Each row below holds a small network's activations on one input, seen along a few directions.
Each table varies a few parts of the input and shows all the possible inputs, shuffled.
A made-up example of a description, with smaller parts first: ring(5) and (point or line(11) or (values(3) and line(4))).
Shared parts are said once, and a part with two or three values counts as separate values.
(in the rows, 128 means zero)

Other details of the inputs vary at random and push rows far along two fixed directions, the same in every table; ignore that.

Table:
r1: [123 101 141 104 124 121 132 135 223 148 165 127  98 131 154 106 191]
r2: [114 114 147 109 116 108 152 134 184 134 188 129 137 134 181  91 174]
r3: [151 155  80 154 125 102 158 108  51  62 109 152 137 110 115 131  98]
r4: [136 101 164 103 108 159  90 139 162 208 117 135 112 168 134 149 122]
r5: [104 120 124 120 117 114 164 132 162 104 183 151 122 123 206  90 169]
r6: [134 155  75 133 163 115 175 127  46  58 118 136 142 119 121 129 101]
r7: [159 141 109 136 108 116 129 110  65 104 103 147 130 137  99 164 115]
r8: [127 167 105 192 143 121 129  88  62  73 104 151 154  95 101 111  81]
r9: [130 152 127 174 154 127 121 142  60 104  95 111 134 108 108 118  73]
r10: [142  79 151  82 100 137 111 141 174 170 112 132 109 172 133 186 157]
r11: [153  81 163  76  91 140  92 135 146 192  95 125 106 192  97 220 147]
r12: [129 120 110 122 155 148 103 141  96 151  85 106 140 113  95 171  85]
r13: [121 116 106 131 122 122 167 121 201  91 176 141 120 114 179  93 153]
r14: [157 144 155  89 122 130 113 137 110 183 111 108 119 172  55 185 143]
r15: [124 153 100 160 135 123 111 115  59 120 113 124 145  90 106 136  76]
r16: [128 125 115 126 146 143  98 133  89 154  91 108 137 116  94 171  83]
r17: [147 104 139 100 141 169 100 149 132 187  84 125 122 165 104 164 101]
r18: [141  99 186  53 113 145 102 161 204 224 129 105 105 189  98 187 186]
r19: [149 159  69 153 146 115 170 102  76  55 125 131 135 111  96 128  87]
r20: [102 124 143 120 122 137  98 124 108 134  90 102 130 127 109 136 110]
r21: [119 114  91 135 129 109 177 138 173  68 152 159 130  98 205  81 151]
r22: [123 155  98 178 159 121 141  98  74  73  94 142 151  97 104 115  71]
r23: [147 110 144 103 131 164  96 142 126 190  90 127 120 167 104 165  99]
r24: [146 190  85 139 163 100 175 128  64  76 123 125 143 107  89 108 107]
r25: [123 170  87 180 136 116 119 108  43  96 122 132 152  73 115 114  75]
r26: [ 77 108 145 123 117 132 121 134 188 122 136 116 127 102 188  78 148]
r27: [133 130 143 148 130 140  96 101  92 141  84 132 138 141  73 170  92]
r28: [150 150 104 147 113 125 144  97 104  93 144 137 127 125 104 136 120]
r29: [142 159  86 132 168 103 172 126  56  68 126 118 162 119 101 116 100]
r30: [150 131 133 116 125 121 115 116 124 147 124 117 105 146  72 154 149]
r31: [124  87 217 119  93 156  57 159 171 227 119 103 102 171 124 168 146]
r32: [119 128 148 146  94 139 114 124 174 160 171 165 121 123 195  71 144]
r33: [ 77 115 126 131 133 132 137 138 179  97 133 118 135  87 192  63 141]
r34: [104 122 177 173  99 129 105 146 174 146 170 133 118 107 196  70 153]
r35: [120 158 139 131 109 104 158 130 181 125 194 144 125 109 174  65 188]
r36: [155 126 107 105 163 129 129 134 115 125  96 109 114 142  59 164 131]
r37: [152 122 129 117 107 136 124 109 129 137 131 123 116 155  87 174 126]
r38: [106 139 120 143 107 107 166 118 143  88 197 163 127 108 213  69 173]
r39: [115  80 179  90  98 155  59 141 181 236 122 108 113 154 125 191 139]
r40: [127 135  99 157 174 139 139 114  95  88  77 132 150 107  98 132  78]
r41: [100 126 128 173 154 127 152 161 166  88 149 129 131  74 207  45 124]
r42: [ 71 139 127 160 108 112 135 116 156  83 159 133 135  75 202  38 141]
r43: [143 102 133  76 142 149 123 149 102 152  96 116 122 180  91 203 134]
r44: [107 113 143 114  99 119 148 130 169 130 186 150 116 135 200 104 181]
r45: [127 114 157 120  96 119 118 118 212 158 183 137  97 129 152 101 205]
r46: [149 123 121  93 157 127 140 143  92 126 109 104 151 157  80 166 120]
r47: [158 103 120  92 137 153 124 131 135 144  97 108 119 172  67 204 118]
r48: [152 147 101 127 152 113 136 115  92 109 110 116 115 129  64 144 123]
r49: [130 139 125 148 117 136 123 123 124 141 140 155 127 123 157  91 107]
r50: [111 151 133 144 117 132  93 110  60 115  87 107 139 118  88 134 100]
r51: [137 136 127  93 149 126 150 157 161 137 133 119 127 138 117 129 156]
r52: [136 101 179  82 101 128 108 133 157 192 153 111 130 180 115 164 170]
r53: [116 133 143 131 106 103 154 121 166 119 202 140 144 119 187  70 180]
r54: [126 139 106 160 164 133 133 107  89  92  82 134 148 111  96 135  76]
r55: [ 97 131 133 178 144 120 147 153 163  91 156 131 129  76 210  43 124]
Description of these inputs: line(5) and (values(5) or ring(6)).
The inputs of r45 and r48 match in every part but the line(5) part. If r53 is changed in the same way as r45 into r48, which row does it become?
Answer: r2
Which other rows does r40 become when the values(5) part takes its other values? List them by row number.
Answer: r12, r17, r33, r41
Which other rows agree with r31 in the line(5) part? List them by row number.
Answer: r3, r14, r15, r27, r30, r37, r42, r44, r49, r52
A walk changes only the ring(6) part. It starts at r21 and steps to r43. List the rest of the walk in order.
Answer: r46, r51, r36, r47
Which other rows does r4 become when the values(5) part takes its other values? List them by row number.
Answer: r9, r20, r22, r39

Table:
r56: [126 129 125 136 133 131 120 129 124 127 112 124 129 118 121 129 114]
r57: [119 144 115 154 129 118 133 118 113 101 133 134 134 101 140 101 118]
r58: [100 109 133 128 118 120 141 134 181 114 158 135 126 109 190  93 158]
r59: [107 122 141 143 111 122 132 127 175 128 163 145 130 110 187  83 149]
r60: [131 114 139 107 131 139 112 132 108 141  98 109 130 152  94 172 118]
r61: [149 155  89 122 148 116 152 123  66  95 114 127 138 129  89 139 108]
r62: [144 154  89 131 151 115 161 117  84  84 126 126 141 119  98 132 111]
r63: [135 143 101 126 136 113 159 128 118 100 149 133 133 119 134 117 133]
r64: [121 138 114 152 131 123 139 119 115 103 136 145 137 108 151 102 115]
r65: [132 106 160 109 105 146  93 133 140 181 116 122 118 157 117 166 131]
r66: [112 120 148 133 112 127 113 127 161 144 145 129 121 120 152 113 149]
r67: [118 151 112 161 135 115 144 119 105  93 139 139 142  97 148  87 115]
r68: [128 119 136 124 131 141 113 131 132 144 109 121 128 136 115 142 115]
r69: [111 123 136 140 126 126 133 135 167 127 147 137 131 110 173  89 138]
r70: [152 127 134 110 129 129 130 130 115 137 117 125 123 157  94 163 135]
r71: [126 126 145 126 134 136 111 136 122 150 115 118 128 134 113 138 123]
r72: [135 144 105 147 154 132 133 125  77 106  98 129 139 118 105 132  88]
r73: [117 146 122 154 132 118 135 122 111 107 139 134 137 105 143  96 122]
r74: [107 115 136 135 118 129 132 138 184 133 158 139 123 109 192  84 146]
r75: [110 123 134 138 121 126 133 138 170 128 153 135 127 107 181  85 139]
r76: [127 147  95 156 155 127 143 120  86  86 110 131 139 104 120 110  89]
r77: [135 110 164 103 122 150  86 143 124 190 100 104 117 161  89 178 126]
r78: [105 114 133 142 110 125 131 123 183 124 162 148 121 106 190  88 151]
r79: [116 121 138 132 125 130 118 133 155 138 131 126 124 117 144 115 135]
r80: [123 121 136 112 117 118 148 131 176 128 162 142 120 135 165 104 169]
r81: [133  96 158 102 120 154  87 137 149 186  98 116 112 161 101 183 129]
r82: [153 110 150  95 123 135 115 135 135 169 120 118 118 173  88 185 145]
r83: [130 116 137 104 121 124 140 133 172 144 158 132 124 142 145 133 163]
r84: [140 134 112 128 136 116 153 123 127 103 143 129 128 128 123 124 134]
r85: [145 111 144  81 121 139 114 129 140 168 117 115 120 171  87 180 148]
r86: [124 127 146 128 117 132 109 130 125 151 130 121 124 132 127 132 131]
r87: [147 162  76 134 155 110 160 114  60  74 111 130 141 113  87 130 104]
r88: [126 109 147 108 125 137 114 137 127 149 111 117 130 150 118 161 132]
r89: [139 152  94 127 147 112 160 121  95  90 132 136 140 120 116 118 123]
r90: [101 127 133 147 127 122 139 131 175 114 162 134 127  97 182  68 146]
r91: [131 100 156 105 119 152  95 141 148 182 111 119 115 156 120 165 130]
r92: [126 124 142 125 131 136 106 133 125 149 110 115 123 131 108 144 123]
r93: [146 131 123 106 129 127 131 125 109 132 109 123 121 150  88 162 133]
r94: [128 122 147 124 118 137 105 124 126 152 118 119 126 141 109 147 125]
r95: [150 157  92 140 148 115 159 117  75  76 117 130 135 123  94 128 109]
r96: [129 115 152 119 113 141 100 125 134 162 115 120 124 148 109 155 126]
r97: [108 115 137 138 108 128 131 129 176 132 165 146 122 112 193  89 149]
r98: [109 128 128 148 114 119 132 122 161 115 154 142 128 102 174  87 140]
r99: [128 117 152 118 128 140 105 138 135 163 112 118 126 142 113 148 126]
r100: [147 150  91 127 148 116 152 119  81  95 117 124 137 123  88 147 112]
r101: [119 112 162 118 110 139 100 128 156 168 133 119 119 144 127 140 145]
r102: [147 166  83 137 151 111 162 121  53  73 112 132 137 120  94 125 102]
r103: [152 127 131 109 125 130 127 134 110 138 118 123 119 157  94 164 134]
r104: [108 106 147 130 106 134 122 125 187 143 158 141 120 125 178 103 153]
r105: [130 104 166 104 119 150  89 138 147 185 104 108 118 160  97 170 131]
r106: [125 123 123 128 119 112 156 134 173 113 177 141 121 120 175  93 163]
r107: [134 107 158 109 110 148  92 126 135 176 106 118 121 161 100 174 125]
r108: [128 131 116 133 124 113 157 126 157 100 158 142 121 116 157  98 157]
r109: [135 163  99 158 143 119 136 118  53  91 110 127 143 105 105 118  86]
r110: [120 138 111 153 127 120 136 117 121 100 133 141 133 102 148 102 116]
r111: [139 145 117 136 145 133 118 131  70 125  92 114 135 126  87 147  89]
r112: [136 108 165 105 106 147  86 134 132 189 109 115 119 163 102 177 129]
r113: [133 158  84 149 157 116 152 125  38  66  99 122 149 106 104 126  82]
r114: [117 115 146 132 111 131 120 127 161 145 144 139 127 128 160 115 140]
r115: [106 116 137 140 122 127 137 135 187 128 159 144 129 107 193  79 147]
r116: [123 142 102 153 144 123 140 124 110  93 117 133 136  99 135 105 103]
r117: [141 120 139  96 121 132 126 127 136 147 121 122 118 161 100 159 146]
r118: [137 141 116 137 146 135 121 126  80 119  90 115 138 127  85 146  88]
r119: [137 144  95 142 140 107 164 121 118  82 146 136 130 108 133 107 131]
The inputs of r95 and r70 match in every part but one. If r101 is changed in the same way as r95 into r70, which row does it become?
Answer: r73
What do these inputs look like to the network?
Answer: line(4) and (point or ring(5) or (values(2) and line(5)))
A walk changes only the line(5) part. It starts at r77 and steps to r111. List the rest of the walk in order.
Answer: r75, r74, r91
Which other rows does r109 become when the values(2) part takes its other values? List them by row number.
Answer: r111
Which other rows does r59 become when the line(4) part takes its other values? List them by row number.
Answer: r96, r98, r112
Which other rows does r74 become when the values(2) part takes its other values? List them by row number.
Answer: r65
Which other rows does r66 become when the line(5) part takes its other values? List them by row number.
Answer: r57, r78, r98, r110

Table:
r120: [162 167  95 135 150 119 140 110  14 100  85 115 145 139  31 168  81]
r121: [126  72 190  58 105 150  96 167 218 221 140 106 101 185 142 179 190]
r122: [158 131 146  95 130 134 104 127  70 173  92 108 126 179  39 202 118]
r123: [175 151  86 122 165 140 122 116  27  95  52 112 132 146  18 213  71]
r124: [127 121 113 123 136 127 152 127 156 103 142 139 128 122 141 113 139]
r125: [103 121 136 134 115 137 102 128 161 156 130 121 126 107 155 111 123]
r126: [164 150 103 138 134 116 130 104  59 113  95 121 124 142  56 170 102]
r127: [100 120 143 141 125 134 102 125 131 131 119 116 135 110 138 129 116]
r128: [115 111 161 151 114 143 112 139 170 153 139 131 123 123 169  92 132]
r129: [120 111 125 129 101 131 135 124 138 125 149 157 131 129 184 120 133]
r130: [117 173  83 167 144  86 185 127 111  45 189 144 140  70 193  37 139]
r131: [126 121 142 123 103 121 135 119 181 138 167 140 120 131 153 109 169]
r132: [125  69 191  57 103 153  95 158 226 221 140 112 103 189 138 178 189]
r133: [123 136 105 127 148 118 162 127 140  91 143 138 134 116 150 100 132]
r134: [110 132 142 152 128 134 110 130 110 118 105 125 130 114 136 111 112]
r135: [ 97 164  88 197 149 105 169 122 135  65 160 163 149  46 205  16 101]
What do these inputs look like to the network?
Answer: point or ring(5) or (values(2) and line(5))
